Each row below is a small network's average activation on inputs in which a field has the value named, seen along a few directions.
Values that are neighbours, or in one group, have similar rows; names and order tell nothing.
Strong random noise was added to every row along 2 fixed directions; ignore it. To show where, here is one row again and again, with new noise each time:
[-279  -49   13 -123  171   55  450  -23  -22 -327   94 -100]
[-105  -39   57  -88  191    5  341  -58  -19 -264  157 -106]
[ 191   30  127   34  192   -6   93  -46    6 -137  183  -63]
[ 147   54  113   59  169   47   86    2   18 -141  123  -32]


Field L:
l7: [-368  219 -292  -18  -10  280  255  189  138 -168 -250   70]
l1: [ 499   34  254  444 -303  -19 -485   91   -5  360   44  326]
l9: [   2  135  132 -113 -111 -224 -305  -78  -77  234  162  -91]
l4: [-215   67  -46  121 -489  249  -24  205  -78   47 -364  375]
l5: [-251 -156   33 -172 -101 -249  302 -172 -222   84  108  -90]
l2: [ 218  107  -83   29   33 -216 -245 -140  -46  285   17 -182]
l6: [-346 -227  -75 -366 -110 -319  246 -263 -195   45  155 -108]
l10: [ 123  -83  -80  189  105  248 -388  303  243   -8 -301   55]
l8: [ 795 -416   79  -53  390 -298 -280 -264   81  -48  412 -184]
l3: [ 544  420    5  296  -39  226 -691  111  206  398 -251  135]
The values of L form a line.
Question: Name the neighbours of l9, in listed order.
Answer: l2, l6
Question: Name the neighbours of l7, in listed order.
Answer: l10, l3
Question: Name the neighbours of l1, in listed order.
Answer: l4

Field S:
s2: [ -49   38  111  -94 -174  -89 -162  116 -192  145 -104  187]
s5: [-222   18  -51  245 -276   79 -136  281   51  251 -299  269]
s8: [ 437  184   38   29  116   85 -582  168  142  236 -106   98]
s4: [-505   73  -55  -44  123  336  158  142  100 -305 -209  -72]
s6: [-566   33  193   33 -292   31  358   50 -169   17  -21  140]
s9: [148   4 136 366  -6 332 -43 105 133 -39 -87 134]
s1: [ 894  -19   58  302  119 -206 -237 -280  153   58  392 -192]
s7: [-348  -27 -121 -290   60  -86  214 -240  -56 -109   88 -183]
s10: [ 341 -146 -152 -324   63 -380  -70 -291 -132  120  118 -245]
s3: [ 401   56  -41  107  208   10  -60  102   54 -108  127   37]
The values of S form a line.
Question: Going along S from s6 by way of its neighbour s5, in what order are s2, s9, s1, s3 met?
Answer: s2, s3, s1, s9
Question: What is the length, in steps, of the shortest route from s10 to s8?
Answer: 2
